[[ 0.100  0.217  0.070  0.108]
 [ 0.081  0.098  0.097  0.043]
 [-0.099  0.025 -0.052 -0.135]] result: 0.100, -0.135

[[  83.6   37.7 -165.0  160.6  200.7]
 [ -29.3   86.9   38.4   68.9   41.0]] result: 83.6, 41.0

[-1.20 -0.59 -0.63  1.49] result: -1.20, 1.49

[-0.25  1.21  1.86  0.20 -1.03] result: -0.25, -1.03

[ -1.94 -16.54  -4.27  12.40] result: -1.94, 12.40

[-0.001 -0.068  0.178 -0.136] result: -0.001, -0.136
---
21.6,17.8,-25.2,-79.1,-18.4,-55.8
16.5,25.5,-43.9,-18.1,23.0,-15.0
-> -43.9

-3.7,19.5,84.8,23.3,-23.5,7.9,-28.3 -> 84.8

13.3,-74.4,8.2,-4.1,3.0,19.1,-2.1 -> 8.2

-4.7,69.1,-51.3,-16.6,14.6,50.3 -> -51.3

-23.4,-64.7,1.1,66.7,-37.0,13.8 -> 1.1

-12.3,83.9,30.5,-53.7,-81.3 -> 30.5

-47.5,44.2,-34.1,-12.6,-10.3,-67.8,68.3 -> -34.1
---
[ 13.6  84.5  54.4 -47.9 -43.4  72.6   6.6] ans = 13.6
[ -5.9 -63.8  -3.9  31.5 -35.3 -87.3] ans = -5.9
[ 77.9  49.0 -53.2 -30.9   3.4   5.0  26.3] ans = 77.9
[-72.9  45.2  10.5 -38.6  43.0  12.9] ans = -72.9
[-47.9  83.6 -79.5   7.4  63.2] ans = -47.9
[ 25.4 -30.2  -1.3  -3.2   8.5  63.9 -31.8] ans = 25.4
---
34.5	-10.1	-74.5	59.0	28.2	69.7	-65.0 >> 59.0, 69.7

16.6	70.8	62.3	-87.9	-38.3 >> 62.3, 70.8

13.9	-2.4	37.3	79.0	74.5 >> 37.3, 79.0

-40.4	41.3	24.3	-34.1	-47.8	43.8	0.9
-86.6	-4.2	-1.8	-48.8	-43.3	-8.6	0.5
-66.8	-33.2	-36.1	-31.3	-64.3	-27.9	0.3
>> -48.8, 43.8

-6.3	-21.2	13.2	-2.7	24.1	64.0	2.2 >> -2.7, 64.0

16.3	-25.6	-3.7	-40.3	-39.9	45.8	34.0
-40.4	63.6	-52.7	-20.4	23.6	-16.6	45.2
-20.2	7.8	35.5	13.2	21.3	-12.3	-40.3
>> -20.4, 63.6

-13.5	-23.2	-33.5	-24.1	11.7	3.3	-79.3 >> -24.1, 11.7

-27.6	63.0	-8.2	-26.5	-17.0	24.5	1.2 >> -26.5, 63.0

43.5	46.5	-2.3	85.3	20.4 >> -2.3, 85.3

-53.2	51.2	86.7	6.6	-2.4	-3.2	19.2 >> 6.6, 86.7
---
-0.173   0.016  -0.159   0.165  -0.193   0.040 --> 0.165, 0.040

  -9.8     0.3    72.3   169.5
 110.3  -184.2   155.5    27.0
--> 169.5, 155.5

-113.377   -48.852   -47.520    -5.055
-102.817   152.149   130.204    18.720
--> 152.149, 130.204

 -68.61    63.03    26.21     2.81   -33.60   -14.04    12.36
-141.54   -40.45   140.41  -138.00  -230.17    27.65   163.95
--> 163.95, 140.41

-0.156   0.139   1.386   0.264  -1.388  -1.208
-0.128   0.343  -0.238  -0.224  -0.877  -0.756
 0.491  -0.459   2.238   0.185  -1.132  -1.047
--> 2.238, 1.386

-0.119  -0.041   0.133  -0.074  -0.006 --> 0.133, -0.006

-14.146   16.175    1.411   -4.243  -10.406    3.676    7.448
-12.423   16.667   -6.330   -2.727  -11.035   11.570   11.371
-16.109   21.957  -13.921   -0.363  -17.796    2.835   -3.192
--> 21.957, 16.667
---
array([ 12,   3,  47,   1, -41]): -41, 12

array([[ 174,  836,  160, -584, -870],
       [ 174,  838,  160, -576, -853],
       [ 405,  551,  119, -182, -152]]): -870, 405

array([[253, 151,  56, 152, 121],
       [109, 125, 144, 131, 148]]): 121, 109

array([225,  22, 148, 199,  97,  91,  10]): 10, 225

array([6161, 4956, 7780, 9462, 1349]): 1349, 6161

array([-282, -653,  185, -627,  906,  328]): 328, -282
---
2.1,17.2,-60.5,-32.6,-2.3,42.2
7.3,27.7,-64.9,4.4,1.7,30.7
7.0,39.6,-35.4,-7.3,3.1,19.5
out -7.3

82.5,7.6,4.1,-4.2,-33.5 out 4.1

-83.0,13.2,-17.0,34.8,-20.9,17.1,30.5 out -20.9

83.1,-4.6,5.8,33.6,20.0,11.6,-2.8 out 20.0

71.2,82.0,-9.5,10.5 out 82.0

-3.1,83.0,-83.0,3.4 out 83.0
